A small network was shown many inputs. Here are its activations along a few directions, one row for each input.
In each table, some parts of the input vary, and every possible input appears once, in random order.
Descriptions start from the smaller parts, as in this example, which fits no table here: one of 4 places along a line, together with either a single point or one of 9 places along a line or (one of 3 separate values, together with one of 8 places around a ring).
Shared parts are said once, and a part with two or three values counts as separate values.

Other details of the inputs vary at random and push rows far along two fixed directions, the same in every table; ignore that.
These rows show it; all are for the same input, with only those details redrawn:
[14 -4 -54 -21 -19 44 -21 -28 0 31 -20 -24 8 -48 -1 3]
[33 -17 29 39 25 -65 58 56 26 -57 -27 5 -26 47 36 -17]
[-15 -31 44 -99 -39 -49 -19 -41 3 102 45 -16 -76 -44 33 56]
[-5 -18 -11 -76 -37 8 -31 -48 -2 85 19 -24 -35 -61 10 37]
[3 -16 -12 -52 -25 3 -17 -30 2 56 6 -20 -27 -44 14 25]
[39 3 -58 50 17 31 22 26 13 -54 -56 -12 34 1 3 -35]
[35 8 -79 39 8 57 6 7 7 -38 -57 -16 44 -18 -6 -33]
[10 -10 -31 -33 -19 18 -12 -23 3 38 -6 -21 -10 -40 7 13]

Table:
r1: [-1 3 60 -4 29 -79 -11 28 10 -16 47 22 -39 49 20 31]
r2: [-6 9 55 48 41 -59 59 44 -3 -37 16 26 11 77 29 -55]
r3: [-10 -36 106 -80 -15 -69 4 -13 19 23 65 19 -76 22 26 21]
r4: [8 -7 39 29 8 -48 56 65 31 -54 -28 25 -10 64 47 -28]
r5: [-53 -3 35 -28 -19 -1 -18 -33 -3 68 29 14 -3 -24 1 42]
r6: [-1 -21 27 12 49 -57 7 6 13 -26 22 3 -16 37 9 16]
r7: [31 -18 -12 -2 31 6 5 -7 1 -33 0 1 10 4 13 -6]
r8: [-6 21 -56 -9 -8 76 -40 -39 -55 49 8 -27 57 -33 -50 -35]
r9: [44 13 3 26 28 -5 -1 39 2 -71 -4 27 11 33 19 -18]
r10: [-6 -8 13 45 8 -41 46 25 7 -34 -22 2 -29 12 16 17]
r11: [-26 3 38 18 -24 -30 38 16 18 -22 -11 15 -43 15 -9 6]
r12: [-3 1 1 53 -8 -9 40 51 -9 -53 -43 3 1 31 -15 0]
r13: [-16 0 -60 -31 -9 73 -74 -48 -28 36 7 -23 46 -27 -53 18]
r14: [-33 11 30 -67 -31 16 -33 -72 -23 96 68 -18 -20 -39 -25 -9]
r15: [-18 30 -83 61 -16 87 7 1 -2 -39 -66 6 62 -13 -15 -21]
r16: [-26 21 7 -35 -43 -13 -25 -14 -13 44 19 4 -39 -44 5 53]
r17: [-17 13 -58 21 -13 85 -38 -24 -32 20 -23 -15 66 -46 -66 9]
r18: [1 -18 2 -55 -23 -12 -10 -25 4 56 12 -19 -36 -37 19 28]
r19: [-17 -4 26 -3 11 -16 -15 -16 21 -20 23 8 -5 32 -23 -4]
r20: [20 5 5 36 -2 0 38 44 33 -65 -39 6 1 36 -1 -49]
r21: [-17 -22 73 26 32 -82 33 16 9 -1 21 11 -35 17 14 33]
r22: [-13 19 -4 62 9 31 13 3 13 -42 -24 13 38 5 -47 -24]
r23: [1 -29 30 -79 -20 3 -31 -21 -22 44 36 -4 -23 -7 0 31]
r24: [22 32 -96 65 42 82 -6 -26 -32 -20 -23 -23 82 -21 -36 -67]
r25: [-34 10 -64 -29 -6 80 -68 -63 -7 40 9 -3 55 -27 -23 11]
r26: [7 31 18 75 33 -22 18 51 3 -57 -11 25 20 26 -6 0]
r27: [39 43 -85 35 -8 73 -22 21 -1 -42 -51 -4 53 -21 -10 -32]
r28: [-8 -25 56 -51 1 -30 4 -2 9 7 32 27 -23 27 43 12]
r29: [10 -19 38 -21 -17 -40 23 42 2 -3 -7 -5 -29 28 10 6]
r30: [15 30 27 34 28 -44 13 31 -20 -14 33 16 2 32 9 -34]
Q: What is each input in this table made of?
A: one of 5 separate values, together with either a single point or one of 5 places around a ring
Q: Changing only the choice among 5 separate values turns r13 into r6. The same change can be made to r17. Which row results?
A: r21
Q: Which other rows agree with r25 in the choice among 5 separate values? List them by row number.
A: r2, r4, r5, r15, r28
Q: Which other rows does r3 become when the place on the ring of 5 takes its other values? List them by row number.
A: r11, r19, r20, r22
Q: Which other rows does r8 become when the choice among 5 separate values takes its other values? List them by row number.
A: r2, r14, r24, r30
